A small network was shown many inputs. Here are its activations along a few directions, one row for each input.
In each table, some parts of the input vary, and every possible input appears once, in random order.
A made-up example of a description, with smaller parts first: line(6) and (point or (values(2) and ring(5)) or ring(11)).
Shared parts are said once, and a part with two or three values counts as separate values.
In the rows, 128 means zero.

Other details of the inputs vary at random and push rows far along two fixed directions, the same in every table; ignore that.

Table:
r1: [138 136 149 124 124 130 118 143 133 124 143 147 120  88 147 124]
r2: [129 115  88 152 154 137  93 162 162 124 196 104 134 143 134 113]
r3: [131 131 147 116 121 125 118 144 132 125 140 133 117  82 145 125]
r4: [114 131 136 119 119 127 107 166 120 132 124 132 134 120 139 121]
r5: [134 140 131 113 117 119 101 156 122 135 127 128 116 113 140 125]
r6: [113 135 179 104  97 119 179  78  71 132  32 176 125 112 124 140]
r7: [122 140 128 131 120 125 105 155 121 133 130 149 137 122 143 110]
r8: [121 146 194  99  82 111 187  69  79 121  36 175 131 106 120 141]
r9: [142 113  86 144 159 132  88 164 160 136 203  95 126 136 130 122]
r10: [134 105  91 141 148 132 152  82 144 148 140  82 138 157  96 159]
r11: [112 137 136 120 119 128 109 163 129 123 124 140 131 130 138 105]
r12: [129 150 136 129 121 117 106 153 125 122 133 142 121 128 145 112]
r13: [115 142 136 121 118 129 112 163 130 116 126 140 126 130 138 109]
r14: [133 136 166 131 108 128 184  52 107 121  70 162 137 125 110 144]
r15: [152  98  72 160 163 134 159  70 162 138 169  71 134 182  90 161]
r16: [138 107 110 144 150 143 167  74 126 141 124 116 127 135 111 149]
r17: [117 131 139 116 118 126 105 165 120 128 124 129 129 125 140 118]
r18: [124 125 135 121 131 131 115 151 118 134 129 136 112  87 144 122]
r19: [121 132 149 124 126 133 120 150 136 100 136 150 131  98 135 111]
r20: [126 121 137 135 128 138 181  55 106 132  78 151 134 138 112 145]
r21: [126 139 142 115 117 123 106 162 123 119 126 124 123 127 142 118]
r22: [147 125  97 139 152 124  93 162 156 127 189  99 118 134 135 124]
r23: [140 101  86 143 153 133 149  81 150 144 149  74 133 166  95 158]
r24: [111 137 131 123 118 130 111 165 128 126 123 143 137 126 137 108]
r25: [145  95  74 159 162 136 163  65 155 148 161  77 144 178  86 162]
r26: [111 123 137 123 135 138 116 153 126 113 127 154 125 105 142 111]
r27: [139 144 134 112 119 115 100 155 123 131 127 126 114 116 141 123]
r28: [134 125 116 147 127 125 177  56 125 132 101 120 138 175 100 149]
r29: [118 145 140 120 119 126 110 162 130 115 127 136 124 132 139 108]
r30: [122 134 138 116 115 126 108 165 121 121 125 128 125 125 142 120]
Each input here is: ring(5) and (values(2) or line(4)).
Changing only the ring(5) part turns r24 into r10. The same change can be made to r29. Which row results?
> r27
Change only the ring(5) part in r17. List by row number the other rows that result.
> r2, r9, r11, r23
Change only the values(2) part in r8. List by row number the other rows that result.
> r6

Table:
r31: [123 120 129 126 129 133 125 142 130 114 131 119 128 148 138 119]
r32: [137 138 161 128 114 116 171  74  99 141  80 161 129 121 120 134]
r33: [119 125 120 118 136 131 128 146 137 133 124 115 112 130 125 125]
r34: [130 111  80 152 160 144 140  92 164 124 154  95 126 172 100 134]
r35: [140 128 134 128 125 135 118 126 137 134 140 114 118 113 133 135]
r36: [129 132 113 134 118 115 117 133 131 147 142 129 141 131 125 122]
r37: [119 119 123 131 136 130 122 153 119 142 126 115 128 140 129 135]
r38: [135 135 161 118 117 119 170  73  87 141  75 173 127 118 118 133]
r39: [127 133 136 119 131 125 121 138 137 105 137 118 140 144 122 119]
r40: [133 143 128 132 131 117 116 133 141 111 138 131 132 144 128 128]
r41: [121 129 115 142 132 134 110 137 121 132 131 132 133 148 130 123]
r42: [119 128 133 132 124 138 132 135 141 110 137 119 132 124 131 119]
r43: [132 136 127 141 133 138 131 131 142 118 141 139 132 124 132 124]
r44: [106 182 178  95  77 110  52 226  96 132 106 203 130  73 179  77]
r45: [145 128 118 122 126 127 119 138 122 132 134 113 115 133 137 137]
r46: [109 131 171  99 101 113 172  80  77 130  41 175 126 103 125 145]
r47: [131 135 120 135 128 130 118 133 131 118 137 132 125 149 140 124]
r48: [111 136 175 106  96 116 174  78  83 131  45 160 128 107 125 146]
r49: [119 122 129 135 128 138 133 135 137 109 135 123 135 119 130 118]
r50: [139 123 132 130 131 133 119 124 134 134 139 117 123 107 134 134]
r51: [112 124 160 112 106 124 171  87  88 120  54 174 132 114 120 133]
r52: [116 115 126 134 133 139 133 135 134 110 135 130 133 114 130 122]
r53: [117 121 132 127 128 133 131 134 133 121 139 114 126 109 131 134]
r54: [137 118 130 128 138 134 119 123 132 134 139 123 124 104 135 136]
r55: [132 121 121 137 142 145 129 131 129 118 142 152 130 117 124 125]
r56: [119 123 123 118 121 126 124 147 136 145 135 118 145 130 120 132]
r57: [141 132 136 139 121 122 167  74 129 137 114 129 128 141 116 140]
r58: [133 131 110 129 138 126 113 143 113 147 126 112 127 132 132 135]
r59: [133 129 126 142 138 141 131 132 136 119 141 144 131 118 128 124]
r60: [142 114  86 135 154 136 150  88 147 143 131  83 121 154 101 148]
r61: [119 127 134 125 123 134 130 135 136 121 140 110 122 115 129 134]
r62: [127 132 111 138 133 122 113 134 112 143 137 125 128 140 134 123]
r63: [150 129 128 121 121 111 112 135 134 123 137 112 121 126 118 136]
r64: [138 131 132 141 134 124 130 125 136 131 148 132 126 116 134 121]
r65: [132 130 137 113 124 119 120 140 130 115 143 111 126 133 113 134]
r66: [136 113  80 149 159 131 149  84 153 137 152  89 122 166  99 135]
r67: [124 160 142 122 122 133  59 227 147 110 177 159 117  81 178  89]
r68: [138 134 118 133 127 119 121 132 124 129 142 126 118 142 142 126]
r69: [115 116 125 137 133 136 117 147 124 130 125 123 135 148 130 121]
r70: [127 120 127 119 126 130 130 146 126 125 136 114 118 140 137 134]
r71: [144 138 126 134 126 103 117 132 138 122 142 127 124 136 127 130]
r72: [135 113 125 119 146 134 119 122 128 134 139 131 123 104 133 135]
r73: [114 121 127 125 122 132 120 143 140 134 132 124 152 141 124 118]
r74: [134 129 112 121 119 120 116 140 133 150 133 117 141 122 121 134]
r75: [121 104 101 140 151 141 153  97 156 124 127  97 127 167 101 130]
Describe the family of inputs behind these rows.
> ring(5) and (line(4) or values(5))
Changing only the ring(5) part turns r39 into r71. The same change can be made to r75. Which row results?
> r66
Changing only the ring(5) part turns r44 into r74. The same change can be made to r34. Which row results?
> r60
Change only the ring(5) part in r55. List by row number the other rows that result.
> r38, r46, r51, r72
Change only the values(5) part in r65. List by row number the other rows that result.
> r33, r37, r56, r70
